A small network was shown many inputs. Here are its activations along a few directions, one row for each input.
Each table varies a few parts of the input and shows all the possible inputs, shuffled.
A made-up example of a description, with smaller parts first: one of 2 separate values, together with either a single point or one of 11 places along a line or (one of 4 places along a line, together with one of 8 places around a ring).
Shared parts are said once, and a part with two or three values counts as separate values.

Other details of the inputs vary at random and push rows far along two fixed directions, the same in every table; ignore that.

A family of inputs:
r1: [-14 -26  -8   6 -33  38   0  14  -4  -1 -15  19  15  11  -9  41]
r2: [  6 -52  -5   2 -53  50  13   8  -9 -13  -1  29  20  12 -25  62]
r3: [-11  19  -4  -8   5 -27  -3   1   9  21 -15   9 -20   0  29 -50]
r4: [ -4  30  -4  -2  44 -13  -7   2   4   6   6 -37 -13  -9  29 -39]
r5: [  5   9  -8 -16 -31 -34   8  -2  -1  23 -19  19 -22  -8  31 -56]
r6: [ 21  16  16   1  49  -9 -15 -25   3 -32  29 -26  18   2 -25  26]
r7: [  6  26  -2 -28 -16 -35  -5   5  -4  10 -11  -9 -15 -11  37 -56]
r8: [ 11  -6   0   5 -56  -6  21   9 -18  19 -21  16 -10  -9  -2  -1]
r9: [ 16 -11  20   8  11   6   4  -6  -8 -15  24  -7   5   8 -35  34]
r10: [ -5  -3 -20  -4 -43   9   7  14  -6  26 -33  14 -13   6  37 -23]
r11: [  5 -40   0  -2 -41  29  13   7  -7  -6   3  25   7  12 -14  34]
r12: [-16 -18   8  21  40  26  -8   2   4 -13  24 -21  20   3 -44  49]
r13: [ 16 -15   7  13  -8   7  11 -13  -6  -8   8  14   5   4 -27  32]
r14: [ 16  -7  -4   3 -46   0  26  -1 -11   9 -18  31 -13  -6  11  -2]
r15: [-10   0 -16  -6 -36   5   9   9   3  18 -32  31 -11  -1  34 -22]
r16: [-14  35  -5   4  44 -26 -13  -4  11   5   0 -25  -6 -17  13 -37]
r17: [-21 -45 -18  29 -49  57  16  21 -12   7 -19  24  17  -3 -31  64]
r18: [-12  38   3 -16  22 -37 -20   8   7  12  -7 -23 -14  -3  27 -54]
r19: [-12 -11  -2  19  44  33 -11 -10   9 -24  19 -12  27   1 -31  53]
r20: [ 18 -29   7   9 -33  37  16   3 -14 -16   5  15  13   5 -26  59]
r21: [ 14  -9   2  -1 -52   3  27  11 -17  11 -14  23 -16  -5  11  -2]
r22: [ 19  24  26  -1  58 -21 -22 -15   1 -29  38 -46  12   2 -32  14]
r23: [ 21  27   5 -10   2 -26   7 -10  -2  -1  -3  -1 -14 -12  23 -31]
r24: [ -5  12  17  -3  80  -6 -25 -17  22 -26  37 -22  10  19 -12   6]
r25: [ 13   6  -7   5 -49 -20  20  -2 -12  23 -28  22 -14 -14  11 -20]
r26: [  9  14  26 -13  69 -28 -29 -17  12 -25  46 -46  13  10 -29  -1]
r27: [ 17  -6   9  16  19   9  -8 -20  -1 -26  20  -9  24   5 -45  51]
r28: [  6  11  -2 -11  -2 -34  -5 -11   5   9  -4  -1  -6  -4   9 -35]
r29: [ -8  17  17   0  80   6 -17  -2  12 -25  39 -42   9  -1 -11  10]
r30: [ -6  12  24  -8  76  -5 -24  -5  16 -24  40 -32   7  20 -12   5]
r31: [-19 -30 -16  28 -23  33  13   5  -1  11 -16  22  11  -6 -22  38]
r32: [-15   2 -23   5 -38  11  22  14  -3  24 -34  27 -16 -20  36 -24]
r33: [-14  45   1 -12  39 -30 -10   9   3   9  -1 -33 -17 -21  36 -56]
r34: [ 18  -7  16   6  15  18  -6  -8  -8 -30  25 -16  21   6 -36  54]
r35: [-11  17   2   4  50  -9  -2  -4  12  -3  14 -13  -8  -7  11 -20]
r36: [-15  -7  -8  -4 -46  -1  12  22  -6  32 -30  27 -21   1  25 -28]
r37: [ -9 -17   2   0  -1  30  -3   9   3  -9   3   7  11  14  -7  31]
r38: [-13  32   4  -9  33 -26   2  13   4  13   3 -20 -26 -15  36 -57]
r39: [ 11  19  14  -9  71 -28 -35 -28  17 -32  39 -39  20   8 -25   0]
r40: [ 18  29  -1 -25  15 -37 -10  -7   1   5   5 -28 -15   0  36 -58]
r41: [ 28  35   9 -11  21 -31  -2 -11  -7  -1   9 -32 -15  -4  22 -36]
r42: [ 10  -1   7  -8  40  -1 -22 -22  10 -31  28 -18  24   9 -22  24]
r43: [  1   4 -15 -15 -67 -21   9  16 -12  27 -34  17 -16 -12  30 -45]
r44: [-20 -52 -11  27 -42  57  24  21 -11  10 -11  31   8   2 -30  59]
r45: [ -8 -12   2   8  38  27 -22 -13  13 -27  17  -6  30  19 -29  51]
r46: [-15  -1 -17   3 -42  -8   7   8   2  31 -38  29 -12  -2  21 -26]
r47: [-17   4 -13  -6 -56 -14  10  23  -6  40 -42  22 -22  -5  33 -43]
r48: [  6 -39  -7   3 -36  26  12  -5  -1  -7  -1  34  10  11 -14  34]
r49: [-13  38   0  -3  46 -38  -3  -2  11  16   2 -18 -24 -17  29 -64]
r50: [  7   1 -18 -18 -59 -13  17   4  -4  21 -34  33 -17 -11  43 -44]
r51: [  4 -47   2   5 -33  31   8   3  -7  -7   9  21  14  15 -35  49]
r52: [-14 -31 -13  19 -21  37  -5   0   4  -5 -12  24  24  15 -29  54]
Each input here is: one of 4 places along a line, together with either a single point or (one of 2 separate values, together with one of 6 places around a ring).
Q: Changing only the place on the line of 4 turns r15 into r23. The same change can be made to r24. Which row results?
A: r14
Q: Changing only the place on the line of 4 turns r48 into r35. The same change can be made to r5. Which row results?
A: r49
Q: Change only the place on the ring of 6 in r26. List by row number the other rows that result.
A: r2, r7, r11, r43, r51
Q: Change only the place on the line of 4 in r29. List by row number the other rows that result.
A: r2, r20, r37
Q: Change only the place on the line of 4 in r51. List by row number the other rows that result.
A: r9, r36, r44

A family of inputs:
r53: [-11   7   4   5  47   1 -24 -11  16 -16  15 -13  17  13 -18  16]
r54: [ 18  54  13 -25  33 -49 -10 -10   4  -3   5 -25 -19  -8  40 -60]
r55: [-14   2  10  -4  40  -6 -24   1  12 -10  21 -22  10  13 -17   3]
r56: [ 11 -28 -19  -2 -83  25  30  10 -16  12 -31  41  -3  -9  16  11]
r57: [ 12   2 -17  -3 -63  -6  30   9 -18  23 -31  25 -22 -22  34 -31]
r58: [  6 -10  13  -4   7  -4 -15  -4   1 -13  18 -10  13  14 -29  19]
r59: [ -6  53   1 -23  46 -48 -22  -6  15   9  -3 -26 -19  -3  50 -76]
r60: [-12 -30  -5  14 -28  43  15  21 -11   4  -6  14   3   4 -12  38]
r61: [-13  -3 -13 -12 -56   5  17  30 -10  29 -34  21 -22  -7  42 -34]
r62: [-16 -29  -5  20 -28  35  15  20  -8  11 -10  13   3   1 -19  35]
r63: [ 12 -36   2   5 -36  20  20  -7  -2  -3   0  43   1  15 -15  31]
r64: [ -9   9 -19 -12 -33  -5  14  14  -2  22 -28  15 -19 -17  49 -46]
r65: [ 12  -5   5  10  15   3   4 -12  -2 -13  17 -11   9  -7 -25  23]
r66: [  1   7  -2  -8 -49 -27  11  13 -13  29 -26  12 -20 -11  17 -39]
r67: [-11  -4  -2   2  42   3 -20 -11  16 -16  20 -15  18   6 -19  12]
r68: [ -8  61   5  -6  52 -50  -9  -1  10  16  -4 -31 -26 -19  40 -74]
r69: [-11 -37  -6  29   9  48   6  -2   2 -14  13   4  24   1 -43  68]
r70: [-12   5   2   7  49  -5 -15 -11  12  -8  18 -20  11  -4 -17   3]
r71: [ -6  -6  -1  -4  44  10 -19 -11  14 -19  22 -17  17  10  -9  13]
r72: [ 16  -4   6  -9  30  -3 -15 -20   7 -25  27 -17  16   9 -16  15]
r73: [  5  10  -1  -4 -47 -21  20  16 -16  28 -24   7 -24 -15  21 -37]
r74: [  3 -44 -17  18 -68  31  22   1 -13   8 -21  39  13  -5 -27  47]
r75: [ 12  10 -12   1 -63  -6  27  10 -18  23 -37  28 -23 -16  35 -26]
r76: [  9  41  11  -7  31 -47 -12 -14   3   3   2 -20 -10  -8   9 -40]
r77: [ 13  -8  16  -9   7   9  -4   1  -5 -19  22 -12   9  11 -16  24]
r78: [ 14  -5   0  -4 -10   4  -5 -11   0 -10  -1   7   9  12  -4  17]
r79: [ 15   2  21  -1  30   1  -5  -2  -6 -20  31 -26   4   6 -22  20]
r80: [  9  21   2  -8   2 -29 -11 -11   4   0  -5  -2  -2   2   7 -23]
r81: [-11 -44   1   8   1  48 -10   6   3 -16  16   3  27  26 -37  65]
r82: [ -6  -7  14   1  56   4  -8 -14  19 -17  31   1   3  19 -13  11]
r83: [ 10   8  -2  10 -26  -6  15   0  -9  10 -17  10  -8 -10   4  -2]
r84: [-19   7 -21   8 -51  -6  15  14  -5  38 -48  31 -17 -15  29 -31]
r85: [  4 -32 -24   3 -86  14  20   5 -11  17 -35  45   2  -5   2   9]
r86: [-16   0  13   6  44   0 -18   1   7  -7  22 -24  10   7 -28  14]
r87: [ -7 -25  -1  26  14  51   3   0  -1 -19  10   6  20   9 -32  70]
r88: [ -4   7   3   6  52   9  -6  -6   6 -17  24 -24   5  -5  -6   8]
r89: [ -4  13   9  -1  49   9 -15  -6  11 -20  18 -18   9   8   0  14]
r90: [ 13  40  15 -33  26 -55 -18  -3   3   4  10 -33 -19   1  32 -69]
Q: What do these inputs look like to the network?
A: one of 2 separate values, together with either a single point or (one of 3 separate values, together with one of 6 places around a ring)
Q: Changing only the choice among 2 separate values turns r57 into r88. The same change can be made to r80. Which row results?
A: r53
Q: Change only the choice among 2 separate values in r81. List by row number the other rows that result.
A: r90

A family of inputs:
r91: [ -9 -39   0  14 -45  40   6   8  -3   0 -10  36  16  26 -29  55]
r92: [ -3 -47   3  24 -52  40  17  14 -16   4 -11  36  12  11 -42  70]
r93: [ -3  15   3   7  22   8   7   6  -2  -3   7 -17  -5 -14  10  -1]
r94: [-13 -40 -15  24 -35  55  15   8   1   0 -21  45  13  13 -16  64]
r95: [-10  38 -15 -13  -7 -36 -13   7   4  23 -28  -2 -19 -13  45 -67]
r96: [ 12  48  16 -20  11 -64   2  -4  -2  21  -4 -16 -34 -13  33 -81]
r97: [  5 -19   4  -3 -25   8   2  -1   1   1  -7  25   3  17 -10  18]
r98: [-29 -21 -20  -8 -29  11  14  24   0  26 -16  15 -15 -13  30 -35]
r99: [-10   3 -30  14 -61   4  28  14 -13  35 -51  31 -15 -29  28 -21]
r100: [ 17  12   8 -15  16 -23  -4 -18   7  -9  10   5  -7   9  14 -20]
r101: [  9 -41   4   0 -20  41  -1   1  -5 -18  13   7  23  22 -30  59]
r102: [ 15 -11 -11   2 -79  -3  37   3 -17  23 -31  47 -21 -13  20 -18]
r103: [ 18  15  22 -13  46 -20 -10  -5  -3 -20  34 -43  -1   2 -14  -6]
r104: [-11  25  -8  -3  27 -11 -13  -8  12  -1  -7  -9   1  -8  19 -21]
r105: [-22   3  -8  -3  59 -12 -25  -6  25  -4  28 -26   8  -4  -7 -24]
r106: [-10 -23   1  17   2  35  -3  -1   2  -5  -1  18  14  21 -23  51]
r107: [  8   3   0 -10   7 -16 -16 -12   6  -5   3 -10  10   8  -6  -9]
r108: [-31 -25 -25   2 -58   7  26  22   2  43 -37  45 -22  -8  31 -39]
r109: [ -1  46  17   0  64 -40  -9  -7   5   6  13 -33 -20  -7  12 -43]
r110: [ 15  19  16  -5  41 -31 -18 -18   5 -13  25 -36   9  -5 -22  -9]
r111: [ -9   1 -18  16 -55   6  35  17 -12  36 -46  39 -25 -19  30 -19]
r112: [  4  12  13  -5  10 -12  -4  12  -8  -2  13 -24  -6  -3  -1 -10]
r113: [ 14  -2 -19 -13 -49 -11   8 -10  -5   9 -24  29  -3  -6  23 -20]
r114: [ -2   3   8   7  22  13  -1   7  -8  -8  14 -21   1  -4 -10  18]
r115: [ -6  -4  -2  -3  -6  -3 -16  -2   5   0  -5  -3  12  10  -7   8]
r116: [ -2  -1   9  20  57  12 -19 -14   6 -26  30 -31  26   2 -47  47]
r117: [ -6  10   8   0  53  20 -14  -3  12 -24  23 -21  13   6  -2  20]
r118: [  0   1   2   7  -5 -10  -4   0  -3   2  -2 -11   6  -4 -17   5]
r119: [ 27 -11  20   2  45  12  -5 -19  -2 -43  50 -28  18   5 -37  45]
r120: [ 19   3   4 -19   7  -6  -2 -10   0 -15  13  -5  -1   4  16  -9]
r121: [ -4 -20  -1  -5 -29  25  -1  14  -5  -3  -5   8   8  16  -5  27]
r122: [ 24  -8  12   8  46   2 -11 -32   5 -39  42 -23  28   2 -47  45]
r123: [ -6  52   1 -24  20 -39 -11  12   5  14 -11 -24 -28  -8  59 -82]
Q: What do these inputs look like to the network?
A: one of 3 separate values, together with either a single point or (one of 2 separate values, together with one of 5 places along a line)
Q: Changing only the choice among 3 separate values turns r102 into r122. The same change can be made to r111. Which row results?
A: r99
Q: Change only the choice among 3 separate values in r97. List by row number the other rows that result.
A: r101, r107
Q: A walk changes only the place on the line of 5. It starts at r117 and steps to r123. List the rest of the walk in order.
A: r121, r101, r120
Q: Change only the choice among 2 separate values in r103. List by row number the other rows that result.
A: r101

A family of inputs:
r124: [-15  23   3 -14  24 -22 -17  13   7   4   5 -25 -10   1  21 -42]
r125: [ -4  10  13 -16  24 -17 -19   2   0  -4  15 -22   1   8   0 -13]
r126: [ 25 -18  -8  -2 -72  -2  29   0 -16  13 -20  38 -15  -1  15  -8]
r127: [ 16   4  18  -2  38  -2  -5 -16   6 -24  29  -8   4  13 -13  16]
r128: [-17 -34  -6  12  -8  33   5   7   3   3   1  22   6  11 -21  30]
r129: [ -1  32   6  -8  29 -45 -19 -11   9  11  -1 -22  -8   0   8 -45]
r130: [ 17  37  13 -23  21 -33 -12  -1   0  -7   9 -28 -12   0  29 -42]
r131: [-21  23 -16  12  29  -5  -9   0  11   9 -12  -9  -3  -8  22 -22]
r132: [ -7   8   3 -16 -11 -27   8   4   2  20 -11  14 -21  -4  21 -43]
r133: [ 24 -15  -9 -15 -80   3  21   8 -22   9 -23  24  -6  -8  18  -5]
r134: [-19 -12   1   8  48  42 -15   4  10 -24  23 -21  24   7 -16  46]
r135: [ 24  -9 -12   2 -57  -7  17 -11 -13   6 -21  22   0  -5  -3   4]
r136: [-15 -13   2  15  42  16 -22 -10  15 -18  20 -13  27   7 -44  42]
r137: [-23 -21 -12  17   9  38  12   8   9   1  -3  17   4   4   0  27]
r138: [  0   2   3  20 -27   7  27  19 -20  19 -12   0 -14 -30  -5   6]
r139: [ 14 -16   1  12  -8  20   0 -16   0 -17   3  10  23   6 -32  50]
Q: What do these inputs look like to the network?
A: either a single point or (one of 3 separate values, together with one of 5 places along a line)
